These are the activations of a small neural network, seen along a few directions. Each row is one input.
In each table, some parts of the input vary, and every possible input appears once, in random order.
A made-up example of a description, with smaller parts first: one of 8 places around a ring, together with either a single point or one of 9 places around a ring or (one of 3 separate values, together with one of 6 places along a line).
Shared parts are said once, and a part with two or three values counts as separate values.
(in the rows, 128 means zero)

Other details of the inputs shift rows strongly along two fixed directions, in all tables alike. That doesn't count.
To show where, the next rows are all for the same input, with only those details redrawn:
[124 122 123 123  99 122 112 137 147 136 118]
[194 197  39 138 104 120 167 140 134  70 191]
[146 126 149 142 154 104 143 123  97 117 112]

Rows:
R1: [137 122 155 146 165 140 156 132  97 125 129]
R2: [118 129 132 120 101 124 100 134 137 139 132]
R3: [112 131 124 107 115 127 117 125 157 137 113]
R4: [164 165  97 159 146 125 162 107  97  89 168]
R5: [139 123 154 145 167 144 147 110 100 120 128]
R6: [122 129 126 122 100 129 101 122 141 137 122]
R7: [136 123 146 159 159 117 147 104 102 123 122]
R8: [108 134 126 104 113 132 110 124 147 133 118]
R9: [134 124 142 134 132 114 120 117 126 135 109]
R10: [134 121 129 112 112 145 115 129 157 142 120]
R11: [131 116 129 110 108 143 121 143 153 137 121]
R12: [103 135 133 102 114 128 109 136 143 135 127]
R13: [134  96 107 132 190 115 117 107  77 135 139]
R14: [ 91 126 126 121 113 139 127 141 146 141 127]
R15: [181 195  19 148  87 137 171 139 150  72 212]
R16: [105 134 127 105 111 128 120 146 144 138 118]
R17: [135 121 151 119 136 137 131 142 120 138 117]
R18: [130 125 149 157 154 118 150 124  89 126 128]
R19: [120 126 145 139 168 118 163 119 106 115 119]
R20: [120 128 126 123  98 125 110 144 138 142 123]
R21: [123 131 145 142 171 120 157 106 110 119 118]
R22: [124 102  85 103 136 124  76 129 125 149 133]
R23: [130 124 132 109 109 150 109 128 147 139 125]
R24: [144 120 152 147 170 138 153 112 110 123 123]
R25: [125 107 146 135 139 145 140 131 130 133 122]
R26: [102 125 142 129 143 134 130 111 124 129 120]
R27: [125 124 139 107 110 146 107 140 144 141 134]
R28: [114 135 153 137 170 121 149 118  97 116 133]
R29: [124 122 123 123  99 122 112 137 147 136 118]
R30: [109 128 123 106 111 125 123 138 153 132 114]
R31: [135 124 160 144 168 140 146 123  98 121 138]
R32: [128 127 154 155 157 118 140 115  90 122 137]
- Changing only one part turns R19 into R30. The same change can be made to R25. Which row results? => R11
- Describe the family of inputs behind these rows. => one of 2 separate values, together with either a single point or (one of 3 separate values, together with one of 5 places around a ring)
- Which other rows does R9 become when the choice among 2 separate values takes its other values? List them by row number. => R7
- Which other rows does R22 become when the choice among 2 separate values takes its other values? List them by row number. => R13
- A walk changes only the place on the ring of 5. It starts at R23 and steps to R27. List the rest of the walk in order. => R17, R11, R10

Rows:
R33: [158 131 130 132 177 151 153 122 107 114 144]
R34: [132 125  88 117  84 157 115 129 177 139 140]
R35: [ 76 117 192 118  43 153 116 158 196 157  88]
R36: [155 103 175 138 176 129 131 120  88 129 107]
R37: [100 161 146 118  48 163 145 154 200 129 130]
R38: [217 176  62 155 134 117 175 125 110  78 172]
R39: [147 147 141 124 190 108 153 119  69 107 139]
R40: [ 74  53 226 155 198 123 125  92  93 168  65]
R41: [168 169 202 169 156 100 205 134  84  89 107]
R42: [185 189  46 160 135 131 181 111 123  70 200]
R43: [120  96 210 113 205 110 124 109  77 145  70]
R44: [182 199  49 146 130  93 161 133  97  72 183]
R45: [128 130 139 105 168 135 133 127 119 126 120]
R46: [138 135  81 120  78 153 106 151 154 128 175]
R47: [155 155  75  94  81 126 102 152 165 123 143]
R48: [ 66 106 123 109 101 135 100 124 177 155 110]
R49: [185 172  61 144 146 149 183 121 126  81 182]
R50: [148 123  96 129  92 144 122 132 159 127 137]
R51: [141 125 125 160 133 111 126 124  95 126 138]
R52: [107 125 157 136 175 103 133 109  81 128 110]
R53: [ 88  87 166 100 107 110  71 145 132 174  89]
R54: [145 125 111 155 114 113 127 119 131 125 135]
R55: [129  95 197 131 191  91 138 107  77 133  63]
R56: [ 92 115  99 109  54 113  76 138 190 156 111]
R57: [111 115 169 141 173  93 128 115  73 127 100]
R58: [ 82  73 209 159 203 126 130 102  69 157  89]
R59: [184 183  54 164 128 127 166 127  99  73 202]
R60: [117  92 183 136 175 132 122 117  83 150 115]
R61: [ 64  99 128 103  81 129  80 123 184 167 100]
R62: [124 131 100  86  79 141  88 150 176 138 128]
R63: [151 142  92 114 100 108 121 135 148 122 120]
R64: [171 174  87 148 157  93 172 112  99  73 156]
R65: [114 168 157 136 105 158 184 146 162 107 136]
R66: [120 122 124 106 124 124 120 120 144 137 106]
R67: [106 142 116 131 158 121 142 121 106 118 140]
R68: [102 127  89  94  88 148 111 137 187 141 126]
R69: [145 111 160 127 167 142 129 118 106 135 117]
R70: [125  99 123 107  73 148  74 149 174 165 117]
R71: [124 132 144 121 188 121 148 125  85 118 135]
R72: [ 90 114 108  86  64 138  71 156 174 157 132]
R73: [120 123 133 152 148 131 132 113  99 130 140]
R74: [132 134  74 138  74 140 117 130 172 121 159]
R75: [141 108 150 140 141 118 116 134  94 140 128]
R76: [ 71  82 136 105  91 172  78 145 170 178 131]
- Changing only one part turns R74 into R54. The same change can be made to R50. Which row results? => R38
- Describe the family of inputs behind these rows. => one of 4 places along a line, together with either a single point or (one of 2 separate values, together with one of 5 places around a ring)
- List by row number the other rows that have the place on the line of 4 in common with R76. => R33, R40, R45, R48, R49, R58, R65, R67, R68, R71
- Which other rows does R44 become when the choice among 2 separate values takes its other values? List them by row number. => R51
